A small network was shown many inputs. Here are its activations along a few directions, one row for each input.
Each table varies a few parts of the input and shows all the possible inputs, shuffled.
A made-up example of a description, with smaller parts first: one of 5 places around a ring, together with either a single point or one of 11 places along a line or (one of 3 separate values, together with one of 6 places along a line).
Shared parts are said once, and a part with two or three values counts as separate values.

Other details of the inputs shift rows strongly along two fixed directions, in all tables alike. That doesn't count.

Table:
R1: [ 18 -13  25 -11 -23   1  -1 -12 -17   2 -11   8  25 -28  -4]
R2: [-34  15  10 -14  45  -4  33  64  14  -7  35   5   3  34 -68]
R3: [ -7   2 -22  14  17  -6  -7 -22  28 -12  34 -21 -28  38  17]
R4: [-29   7  34  -9  35  -3  37  49  31 -15  44   1  18  31 -84]
R5: [  6  -6   1  -5 -21  12  -9   1 -26   9 -25  17  18 -35   7]
R6: [-22  15  12  -6  13  12  13  53  -1   0   1  17  17   3 -61]
R7: [ 12   6 -14  13  -3  -7  -8 -25   8  -4   2 -20 -21   6  37]
R8: [  6  -2 -13  11  -7   4 -13 -25   9  -5   5  -5 -16   9  30]
R9: [  8  -8  -2  -4 -22  12 -10   3 -29  12 -29  11  20 -33   3]
R10: [-10   0  34 -16   7  -7  24  31   9   1   8  16  27  -2 -57]
R11: [ -6   9 -19  13  18 -14   0 -23  26 -14  31 -34 -35  32  28]
R12: [ 19 -11   7   8  -8 -16   1 -43  11 -14   5 -23  -9   5  25]
R13: [  7  -5   2  -4 -21   7 -13   2 -22  19 -41  16  17 -30  -1]
R14: [ -5  10 -22  14  18 -15   0 -25  23 -12  30 -35 -35  36  25]
R15: [ 10  -2   2   0 -24  16 -14   4 -20  10 -36   9  12 -28  -3]
R16: [-13  -3 -28   9  19 -11  -3 -27  15  -9  42 -23 -24  35  18]
R17: [  9   0   5   0 -23  17 -13   2 -18   6 -32  15   9 -30   1]
R18: [-31  14  12 -12  45  -4  33  68  19  -8  36   9   6  33 -63]
R19: [  3  -7 -16   7  -4   1  -8 -24   0  -2  11  -2  -8   4  35]
R20: [-26  12  13  -9  17   2  15  51  -3   9  -3  23  22   1 -58]
R21: [ -5   7 -23  13  17 -15  -1 -24  25 -11  28 -40 -34  36  25]
R22: [ 15  -5   7  -9 -17   8  -6   4 -24   7 -30  14   6 -30  10]
R23: [ 22 -16   7  -7  -6 -13   1 -44   6 -10   9 -15  -9   5  24]
R24: [  8  -2   5  -1 -17   7 -11   4 -17  16 -35  23  19 -28   5]
R25: [  6  -2   7  -1 -18   9  -8   3 -15  14 -33  26  17 -27  11]
R26: [ -3  -6 -24   4  21 -14  -2 -26  19  -9  32 -32 -35  40  25]
R27: [ 10  -6   0  -2 -19  12  -8   4 -24  10 -24  19  21 -32   7]
R28: [ 16  -4   9  -6 -17   8  -3   6 -20   7 -27  19   7 -25  15]
R29: [  1  -6 -16   7  -3  -6 -16 -34   5   4  -1  -7 -16   5  33]
R30: [ 14   8   7   4 -19   6  -2   5 -12   4 -28   8   5 -26  17]
Description of these inputs: one of 5 separate values, together with either a single point or one of 5 places along a line.
Changing only the choice among 5 separate values turns R19 into R8. The same change can be made to R27. Which row results?
> R3
Start at R28 and move only the place on the line of 5, one step at a time. The first step leads to R18. Which rows follow, in order?
> R22, R2, R26
Which other rows does R13 become when the place on the line of 5 takes its other values? List them by row number.
> R20, R24, R25, R29

Table:
R31: [ -9  13 -24  25  10 -16 -14 -43  41 -14  24 -38 -47  43  28]
R32: [-19  -6 -21   4   0  12 -22  -5 -10  12 -12   3  -1  -1  -9]
R33: [ 20  -9 -26  20 -32  10 -42 -54  -7  15 -38  -6 -16 -14  51]
R34: [ 27 -19   9  -3  -1 -19   4 -55  17 -19  30 -39 -26  18  31]
R35: [ 46  -1   3   7 -59  12 -31 -39 -37  14 -85 -10  -1 -57  41]
R36: [-22 -11  19 -25  22  -1  25  36  -3  -1  31  26  28  13 -64]
R37: [-35   0   6  -6  20   5  13  37   0   0  24  17  29  10 -65]
R38: [ 16  -1 -13   5  23 -31  12 -38  23 -15  35 -44 -40  37  46]
R39: [ -1   3 -45  19   8   3 -21 -25  10  -1  19 -14 -39  27  65]
R40: [ 18  -3  52 -21 -22   8  13  28 -17   4 -29  34  40 -44 -37]
R41: [ 15 -24   5  -4  -4  -5  -5 -35   8  -4  16   3   0   9  19]
R42: [  9  -7  16   2 -32  18 -11   3 -20  15 -37  28  40 -41 -18]
R43: [-17  -2  12 -11  19  -2  19  44   2   2   7  23  20   5 -27]
R44: [ 23 -22  -6 -15 -38   7 -22 -21 -48  25 -45  29  21 -54  43]
R45: [-15  28   1  -1  31   1  28  60   4 -14  11 -11  -9  17 -32]
R46: [-27  17  14  -2  32 -12  34  34  30 -16  46 -27   3  39 -57]
R47: [-45  19 -28  -6  50   2  12  58  17   0  52   2 -12  41 -34]
R48: [  2  -3 -15  23   0 -16 -11 -65  39 -18  34 -39 -32  33  38]
R49: [ 10  19   7   2 -21  20  -1  35 -27   7 -48  25   7 -41  11]
R50: [  4   8  36 -15  -8   6  22  46 -23   9 -35  38  34 -40 -27]
What do these inputs look like to the network?
> one of 4 places along a line, together with one of 5 places around a ring
Changing only the place on the ring of 5 turns R44 into R47. The same change can be made to R43. Which row results?
> R39
Start at R46 and move only the place on the ring of 5, one step at a time. The first step leads to R35. Which rows follow, in order?
> R45, R38, R34

Table:
R51: [ 25   0  -5  -3 -17  -3 -13 -21 -11   6 -31  -7 -22 -14  46]
R52: [  0 -17  -2  -2   6 -13  -3 -34  13  -4  27 -12  -6  17   6]
R53: [-41  23   1  -2  46  -4  26  61  26  -9  33  -8  -2  42 -74]
R54: [ -8   1 -11   4  -8  10 -11  12 -15  14 -17  20  10 -16   8]
R55: [-27   7  -4  -5  12  22   1  55  -6   8   0  28  23   2 -49]
R56: [  4  -8 -28  10 -14  13 -28 -24 -10  10 -12   6  -7  -7  37]
R57: [ -9 -15   2  -7  10  -4   1 -19  14  -6  33  -6  -2  21 -18]
R58: [ -1   7 -14   8   3 -10  -3 -14   7   2  -4 -21 -18   9  20]
R59: [  8  -2  -1  13 -10   1 -10 -35  15 -12   9 -16 -16  11  16]
R60: [ 25 -21  11 -10  -7  -9   3 -26  -8   2  -6   7   0  -4  27]
R61: [-20  20  25  -3  20  -5  29  48  21  -8  14   6  20  11 -54]
R62: [ 11   8  36 -11  -5   6  22  48  -5   0 -24  26  22 -23 -30]
R63: [-24  12 -13  16  43 -25  16 -18  60 -27  72 -41 -35  71  -1]
R64: [-39  25  12  -7  38  -3  32  76  15  -1  14   3  12  22 -79]
R65: [-15  19   1  -5  28  -4  23  43   6  -9  24 -18  -9  20 -31]
R66: [ 15 -21  -4  -7   0 -12   5 -33  -3 -15  22 -20  -7   8  28]
R67: [  8  -1 -13  -1  -4   4 -12 -12 -14   5 -15  18 -14 -12  44]
R68: [-15 -11 -17   6  39 -36   8 -45  44 -17  73 -38 -30  65  18]
R69: [ 25   0  34  -4 -48  23  -8  10 -34  11 -65  31  38 -64 -14]
R70: [ 13  -9 -22   8 -29  16 -31 -25 -25  17 -35  15   3 -30  45]
R71: [ 34   1  37  -9 -42  24   5  28 -43   5 -60  24  38 -73  -7]
R72: [-24  20  37  -9  16   6  32  70  11  -6   4  21  33   0 -83]
R73: [ 14  -7 -42  23  -1 -10 -31 -75  16  -8  14 -46 -53  32  63]
R74: [ 20 -23   9  -7 -29   4 -16 -37 -18   9 -18   9  13 -27  12]
R75: [ -4  -1 -22  10  -7   1 -15 -14  -8  11  -8   7  -5  -7  37]
R76: [  8   6   2 -11 -21  22   1  40 -45  11 -34  34  26 -49  -4]
R77: [ 22 -22   3  -3 -23  -7 -15 -49 -12   7 -12  -1   6 -19  31]
R78: [ -3   6 -15   8   6  -5  -6 -10   8  -1   0 -20 -19  14   7]
What do these inputs look like to the network?
> one of 4 places along a line, together with either one of 2 separate values or one of 5 places along a line
Changing only the place on the line of 4 turns R55 into R57. The same change can be made to R56. Which row results?
> R74
Which other rows does R67 become when the choice among 2 separate values takes its other values? List them by row number.
> R76
Start at R76 and move only the place on the line of 4, one step at a time. The first step leads to R65. Which rows follow, in order?
> R71, R66

Table:
R79: [  0   4  -3   1  -9   5  -9   4 -10  11 -22  15   2 -16   9]
R80: [-13  -7 -36  39 -10  -3 -45 -92  39  -3  29 -37 -23  41  11]
R81: [ 16  -9  10  -4 -18  -2  -7 -21 -11   7 -20  11   6 -21  20]
R82: [-18   7  26 -15  20   5  29  54   6  -9  19  17  23   5 -62]
R83: [ -2   6 -21  14   7  -7  -6 -20  12  -7  16 -25 -24  18  28]
R84: [ -8  -2  -7   4  26 -13   9 -20  32 -21  53 -23 -25  44   9]
R85: [-15  17   2   4  13   1  13  32   8  -4   6  -1   3   7 -21]
R86: [ 38 -12   4  -1 -35   0 -17 -41 -22   7 -38 -12  -5 -31  37]
R87: [ 18   3  25  -6 -19   3   4  10 -10   5 -32   7  14 -25 -10]
R88: [-7 12 -3  6  5  1  5 16  2 -3 -1 -5 -1  1 -5]
R89: [-17  17  12   0  10  13  15  48   6  -3   3  22  13   1 -35]
R90: [ 27 -20  -4  -7 -31   0 -18 -45 -30  12 -29   1   1 -33  39]
R91: [-21   3 -29   6  28 -13  -4 -15  21  -5  39 -22 -32  42  13]
R92: [ -9   9   9   3  21 -15  19   5  29 -15  33 -15  -6  28 -10]
R93: [-20  10 -23   6  36 -12   7   2  24 -12  36 -37 -33  48 -10]
R94: [-12   4   5  -7  29 -12  20  18  18 -10  32 -24 -11  32 -37]
R95: [  3   8   4  -4  -6   9   0  25 -19   7 -33   2   7 -20 -21]
R96: [ -1  12  29  -7   4  -2  19  32  11  -3  -7   6  13   0 -35]
R97: [  5  -1 -29  21   3  -6 -17 -49  22 -12  28 -24 -40  30  59]
R98: [-19  -8   6 -12  24  -5  17  24   6  -3  28  10  14  19 -35]
R99: [ -8   5   5  -9  -4  17   3  40 -23   5 -13  18  19 -19 -32]
R100: [ 21  -8 -22  10 -27   1 -31 -50 -14  11 -28  -2 -18 -20  64]
R101: [-13  16  -2   5  18  -3   9  23  15  -6   5 -11 -12  20 -20]
R102: [-12  21  15   2   3   8  16  50   0   1 -14  16  18 -11 -34]
R103: [  6   1   7  -1   4  -9   7  -6  11  -6   6 -17  -9  11  -4]
R104: [-13   9 -26  12  30 -15   1 -13  29 -14  35 -40 -40  49   9]
R105: [-16   7  11  -5   6  13   8  51  -5  11 -12  37  27 -12 -34]
R106: [ 22  -4 -16   9 -28   6 -21 -33 -23   7 -31 -12  -7 -28  47]
R107: [ 25 -11  11  -3 -30   0 -14 -30 -18  10 -34  15   8 -33  32]
R108: [ 18   1  24  -7 -18   3   4   9 -12   5 -31   6  14 -25 -11]
R109: [-18  -3 -27   7  23  -6  -5 -10  19  -2  36  -9 -19  36  15]
R110: [ 17  -8  -1   1 -32  17 -21  -3 -28  20 -46  32  20 -43  25]
R111: [ -5   0   2  -4  14 -10  15   3   8  -8  25 -19  -3  14 -15]
R112: [-14  -8  -4   0  27 -12  10  -5  24  -9  41  -3  -6  36  -3]
R113: [  8  -6  17 -12 -10   8   7  13 -16  -1  -8  13  18 -21 -19]
R114: [ 21   0  -1   4 -33  12 -15  -8 -32  11 -48   5  10 -45  25]
R115: [  9  -4   3   5   0  -6  -1 -27  17 -14  19  -7 -14  13  25]
R116: [-14 -11  28   4 -33  20 -19  -8   3  12 -29  16  45 -27 -68]
R117: [  9  -4  -4   5   2 -13   2 -28  11 -10  17 -24 -14  11  22]
R118: [-35  18   9 -10  29   3  20  66   4   5  10  21  16  11 -62]
R119: [ 20  -1 -20  14 -15  -2 -20 -40  -2   0 -21 -23 -28  -2  47]
R120: [ 10  -4  -9   1 -18  14 -14  -9 -21   4 -17   3   0 -20  19]
R121: [ 10  -1  17 -10  -5   0   8  14 -11   3 -15  -3   9 -13 -24]
R122: [ -2   8   7  -1  -8  16   1  28 -13   4 -15  20  14 -19 -14]
R123: [  1  13   1  12  -5   2   1   6   5  -1 -10   1  -2  -6  11]
R124: [  6  -8  16 -15 -12   3   3   8 -23  11 -21  17  20 -27 -15]
R125: [ -6 -19 -17  -3  16 -13   1 -25   9  -6  36 -14 -11  30  11]
R126: [-18   2  11  -8  28  -5  23  27  18 -15  40  -2   2  27 -39]
R127: [ 24 -21   5  -4 -28   6 -14 -28 -24  11 -30  19  16 -33  30]
R128: [ -6   8   1   0  -3   6  -3  15  -5  10 -16  18   5 -11  -2]
R129: [ -4  -1 -17  -2  -2   1 -11  -7 -10   9  -6  -1  -7  -4  12]
R130: [  4  -7  12 -13  -4   7   9  12 -14  -3   0   7  15 -14 -22]
R131: [-12  -2  26 -11  11   3  18  40   0   3   0  32  31  -5 -40]
R132: [ 16 -12  -7  -4 -31  17 -23  -6 -35  20 -43  26  19 -42  24]
R133: [-9  7 -6  3  8  6  1 12  4 -5 13  1 -6  9 -4]
R134: [-13  16  -6   8  20  -6   8  16  22  -8  11 -15 -18  28 -12]
R135: [-24  17  10  -4  15   4  13  50   5   6  -2  26  15   1 -39]
R136: [  7  -8 -22  12  14 -22  -3 -57  28 -17  45 -46 -38  39  44]
R137: [ -7  20  15   1   2   8  12  44   2   2 -24  13  10  -8 -34]
R138: [ -4  -8 -17   7  21 -23  -2 -47  30 -12  45 -27 -34  44  34]
R139: [  9  -6  -7   3   2 -13   1 -29   7  -9  19 -26 -14  11  20]
R140: [ 43  -8  13   6 -48   2 -18 -44 -19   6 -47   4   8 -48  55]
R141: [ 13 -16  18 -15 -24  12  -2  10 -33  15 -36  33  35 -42  -9]
R142: [-15   0 -31   2  19  -9  -8 -18  10  -1  28 -21 -26  30  17]
R143: [-18  -5 -30   4  23  -6  -6 -10  16  -2  37 -12 -19  37  14]
R144: [-23  15  -1  -3  21   2  17  44   0  -3  12  -4   7   9 -39]
R145: [ -8   8   7  -5  -1  16   5  39 -14   3  -9  19  16 -15 -28]
R146: [ 30  -9   4   2 -23  -5 -12 -35  -9   2 -22 -15  -9 -16  30]
R147: [-22  12   5  -6  17  11  15  50  -2  -3  12  12  11   7 -45]
R148: [-18  15  11  -3  12  12  14  48   2  -2   5  19  13   1 -37]
R149: [-24   2   0 -15  13  11   9  52 -15  11   0  23  26  -4 -46]
R150: [-32   9  -4  -3  32   2  15  46  17   1  29  16   8  27 -37]
R151: [-10  -5  -5  -4  23  -9  12  -6  18 -16  46 -19 -14  33 -10]
R152: [ -3  -4  20 -19  -5   2  10  28 -23  10 -17  22  28 -25 -36]
R153: [-17  18  -4  10  20  -4  13  21  20  -8  19  -9  -9  22 -12]
R154: [ 14  11  12   2 -24  13  -5  17 -18  10 -52  15  11 -34  -2]
R155: [ 17 -10  -4  -2 -31  17 -21  -5 -31  20 -44  29  19 -42  25]
R156: [ 36 -21   1  -3 -42   2 -24 -52 -32  14 -42   7   3 -43  52]
R157: [-22   8 -12  -1  21  -4   3  17   9   1  18  -1  -8  20 -14]
R158: [ 8  0  9  0 -3 -7  7 -5  4 -6  4 -9  2 -3  2]
R159: [  9 -19 -21  11   8 -16 -13 -62  23  -9  34 -18 -27  32  57]
R160: [-17  -5  17 -14  18   1  19  39   0   1  13  23  26   4 -45]
R161: [  7 -18 -46  13  -3  -8 -31 -64   3   1  19 -24 -33  22  71]
R162: [ 9 -2 16 -2 -6  3  5  1  2 -7  0  9  7 -8  0]
R163: [ 15  -1  10   1 -12  -5   3 -12  -1  -4  -7  -6   3 -12  13]
R164: [ 29 -18  -6   1 -28  -5 -22 -59 -15   7 -20  -4 -10 -21  56]
R165: [ 18   4  26  -5 -20   3   4  10  -8   4 -33   9  14 -25  -9]
R166: [ 32  -9  -2  10 -28  -8 -16 -55  -3  -2 -15 -16 -11 -17  59]
R167: [ 14  -3  28 -10 -24   7   0   9 -21  13 -41  33  28 -41  -5]
R168: [ -3   8 -20  12  15  -8  -5 -15  17  -8  12 -29 -32  28  16]
R169: [-27 -10 -17  -3  44 -19  16  -4  31 -14  68 -19 -17  60 -14]
R170: [ 12  -5  11  -2  -9   2   1 -11   0  -7   1   5   2  -8  10]
What do these inputs look like to the network?
> one of 2 separate values, together with either a single point or (one of 5 places along a line, together with one of 9 places along a line)
Changing only the choice among 2 separate values turns R166 into R153. The same change can be made to R87. Which row results?
> R134
Changing only the choice among 2 separate values turns R113 into R147. The same change can be made to R139. Which row results?
> R106
Changing only the choice among 2 separate values turns R111 into R144. The same change can be made to R167. Which row results?
> R135
Which other rows does R109 become when the place on the line of 5 takes its other values? List them by row number.
> R88, R118, R119, R133
